These are the activations of a small neural network, seen along a few directions. Each row is one input.
Each table varies a few parts of the input and shows all the possible inputs, shuffled.
A made-up example of a description, with smaller parts first: ring(8) and (point or ring(11) or (values(2) and line(6))).
Shared parts are said once, and a part with two or three values counts as separate values.

Other details of the inputs vary at random and push rows far along two fixed directions, the same in every table; ignore that.

Rows:
R1: [ 0.10 -2.07 -0.59  0.32  2.32  1.32  5.70  0.63 -0.82  0.25  2.07  3.77
  2.69  6.24]
R2: [ 3.90 -0.24  0.64  4.58 -3.25 -0.23 -2.02  1.97 -0.07 -5.61 -0.75 -2.28
 -4.70 -0.55]
R3: [-2.02 -2.05 -1.21 -3.10  5.08  1.28 -2.23  3.11  2.05 -0.49 -0.60  0.92
 -2.43  0.17]
R4: [ 2.54 -0.91  0.07 -1.32  0.66 -0.75  1.46 -3.64 -2.60 -1.81  1.14  0.76
 -0.12  3.93]
R5: [ 0.69  1.82  2.46  0.19 -2.28 -3.53 -3.76  0.93  2.98  1.84 -1.96 -5.94
 -0.56 -6.68]
R6: [ 0.29  1.01 -1.75  3.83 -3.81  2.12 -1.49  0.02 -2.13 -4.62 -0.61  1.00
 -4.13  0.81]
R7: [ 2.34 -2.21  0.16 -0.71  0.28 -1.18  2.25 -1.61  0.27  1.35  0.38  0.10
  1.24  2.97]
R8: [-4.65  1.35  3.25 -6.23  2.33 -1.78  1.41 -1.25 -0.50  6.24 -1.14 -2.44
  5.31 -2.99]
R9: [ 2.54 -3.19 -3.52 -1.17  4.36  2.71 -1.18 -1.93  0.53 -3.95  0.34  1.52
 -4.68  1.56]
R10: [-3.99  3.45  0.78 -0.23 -3.64 -2.28 -4.01  3.37  0.42  1.39 -3.26 -4.51
 -0.53 -6.37]
R11: [-2.27  3.26 -0.16  0.66 -3.62 -1.48 -4.78  0.05  2.29  3.00 -0.66 -2.70
  0.50 -8.30]
R12: [-3.60  2.29  1.14  0.49 -1.92 -0.34 -2.64  2.30  1.28  2.29 -0.28  0.51
  1.71 -4.04]
R13: [ 2.12 -1.46 -1.77  1.31  0.45  1.53  3.60 -2.16 -0.33 -0.83  1.88  0.76
  1.23  2.84]
R14: [-0.05 -1.31 -0.03 -1.54  1.97  1.88  3.62 -4.90 -3.30  0.56  1.53  3.58
  0.92  4.85]
R15: [ 0.54 -0.71 -0.30  0.73  3.26  2.12  4.55  0.45 -0.88  1.25  2.43  6.17
  2.04  5.38]
R16: [-4.60 -1.25  5.45 -6.42  4.05 -3.16  3.43  3.03  2.48  8.16 -0.86 -0.16
  8.87  1.15]
R17: [ 3.70  1.61 -3.64  5.90 -2.86  2.11 -2.00 -1.02  0.30 -3.22  0.73 -0.45
 -3.44 -2.77]
R18: [ 2.42  0.62 -0.97  2.72 -3.38 -0.36 -1.92  0.66 -1.98 -5.80 -0.37 -0.64
 -3.92  1.80]
Each input here is: values(2) and (point or ring(8)).
- The inputs of R4 and R18 match in every part but the values(2) part. If R9 is changed in the same way as R4 into R18, which row does it become? => R3
- Which other rows does R5 become when the values(2) part takes its other values? List them by row number. => R2

Rows:
R19: [ 1.37 -1.48 -1.66  1.00  1.25  1.64 -0.46  1.31 -0.28 -3.20  0.36  1.89
 -2.96  2.31]
R20: [ 4.00  1.15 -2.69  6.88 -5.88  1.26 -2.42  0.04 -1.41 -6.34 -0.14 -1.86
 -5.34 -1.91]
R21: [-3.13  0.22  2.61 -5.49  3.62 -2.03  1.42 -0.69  1.61  6.60 -0.63 -1.01
  5.33 -1.65]
R22: [ 0.94 -1.95  1.21 -1.17  1.81  1.06  4.98 -2.41 -2.59  0.81  2.47  3.85
  2.78  5.61]
R23: [-3.44  1.51  3.88 -3.51  1.77 -1.91  2.18  0.54  0.74  5.99 -0.21 -0.29
  5.55 -1.25]
R24: [-2.67  3.39  0.45  2.12 -3.16 -2.01 -3.31  3.52  4.32  3.86 -1.85 -4.20
  2.53 -7.83]
R25: [ 0.85  1.53 -0.76  3.79 -5.23 -0.58 -2.94  0.37  0.03 -1.92 -0.84 -2.78
 -1.78 -3.51]
R26: [ 2.44 -3.12 -3.37  0.38  2.36  3.18  3.38 -1.44 -2.74 -4.48  2.04  4.52
 -2.90  7.38]
R27: [ 3.97 -3.74 -2.17 -0.11  2.35  2.06  4.61 -3.18 -3.18 -3.90  2.26  3.44
 -1.97  8.30]
R28: [ 0.71  1.88 -0.60  3.06 -4.65 -0.68 -2.20  0.12 -0.35 -1.99 -0.87 -2.39
 -1.01 -2.51]
R29: [-0.94 -0.29 -1.27 -1.15  1.70  1.05  0.17 -0.15  0.08  0.78  0.10  1.17
  0.01  0.10]
R30: [-3.13 -0.09  3.25 -4.60  2.56 -2.39 -0.01  1.33  2.39  4.99 -1.54 -2.13
  3.49 -2.08]
R31: [-0.19 -1.23 -0.70 -1.49  3.52  1.51  0.91  0.08 -0.34 -0.41  1.36  3.64
 -0.74  3.04]
R32: [ 0.93  1.64 -1.16  2.45 -3.24 -0.84 -5.25 -0.12  1.74 -1.64 -1.77 -4.14
 -3.63 -6.03]
R33: [ 2.01 -1.86 -2.48  2.31 -0.06  2.34 -0.35  0.48 -1.06 -4.85  0.19  1.80
 -4.52  2.96]
R34: [-0.81  1.89 -2.10  2.50 -2.66  0.30 -5.89  1.47  1.98 -1.76 -1.85 -2.77
 -4.17 -6.33]
R35: [-0.99  0.30  1.96 -1.64  0.79 -0.44  2.99 -1.18 -1.61  2.03  0.85  1.57
  3.28  2.75]
R36: [ 2.36 -0.32 -1.10  1.32 -0.25  0.21 -2.00 -0.41  0.28 -2.98  0.19 -0.53
 -3.14 -0.61]
R37: [-1.53 -0.70  2.54 -3.84  3.28 -1.70  0.52  1.29  1.69  3.40 -0.49 -0.62
  2.70 -0.25]
R38: [-2.58  1.93  2.80 -1.77 -0.05 -1.78  1.03  0.53  0.26  3.93 -0.68 -0.92
  3.74 -1.40]
R39: [-0.14 -0.66  1.33 -1.04  0.15 -0.22  2.66 -1.50 -1.56  1.06  1.04  1.75
  2.75  2.90]
- What do these inputs look like to the network? => point or ring(8) or (values(2) and ring(6))
- List by row number the other inputs of the same sort as R37. => R19, R21, R26, R27, R29, R30, R31, R32, R33, R34, R36

Rows:
R40: [ 1.07 -0.57  0.44 -0.11  1.40  1.44  4.44 -3.37 -2.80  0.39  2.77  5.19
  2.12  5.68]
R41: [-0.82 -0.81 -1.11 -0.02  1.33  1.54 -1.05  0.97  1.84  1.17  0.08  0.18
 -0.72 -0.70]
R42: [-1.33 -1.52  2.41 -3.17  3.83 -1.12  0.59  1.26  0.72  1.22  0.05  1.12
  1.28  1.00]
R43: [-0.64  1.80  1.14  0.76 -1.92 -1.47  0.03  2.30  1.68  2.26 -0.93 -1.99
  2.43 -2.46]
R44: [ 1.16 -1.80  0.11  0.49 -1.65  0.96  2.55 -1.20 -2.96 -2.12  1.22  2.00
 -0.03  4.81]
R45: [-0.76 -0.68  3.54 -5.61  3.61 -3.23  2.53 -2.95  0.73  5.58  0.08 -1.74
  4.92 -0.35]
R46: [-0.97 -0.54 -1.16 -0.93  0.09 -0.91 -2.63  1.36  0.68 -1.57 -1.33 -1.26
 -1.91 -1.19]
R47: [ 3.99 -1.03 -4.98  3.69 -0.58  3.38 -0.51 -1.76 -2.98 -7.59  0.59  2.01
 -7.36  3.43]
R48: [-1.47  0.12  1.42 -2.53  1.67  0.76  4.23 -2.30 -2.52  2.37  1.02  2.23
  3.28  3.61]
R49: [-1.07  2.21 -1.09  0.47 -1.01  0.25 -4.91  1.36  2.53  0.46 -1.46 -1.48
 -2.17 -5.48]
R50: [-1.23  2.63  2.54  0.78 -2.81 -2.61 -2.09  2.24  1.38  1.65 -1.73 -3.25
  1.44 -4.16]
R51: [ 0.55  0.74 -1.46  4.39 -3.75  0.77 -1.31 -0.16  0.07 -1.27  0.08 -1.50
 -0.38 -2.37]
R52: [ 1.52 -0.54 -1.80  1.78 -0.22  0.23 -1.86  2.24  1.62 -2.56 -0.45 -1.53
 -2.89 -1.82]
- What do these inputs look like to the network? => point or (values(2) and ring(6))
- Which other rows does R40 become when the values(2) part takes its other values? List them by row number. => R49
- Which other rows does R48 become when the values(2) part takes its other values? List them by row number. => R47
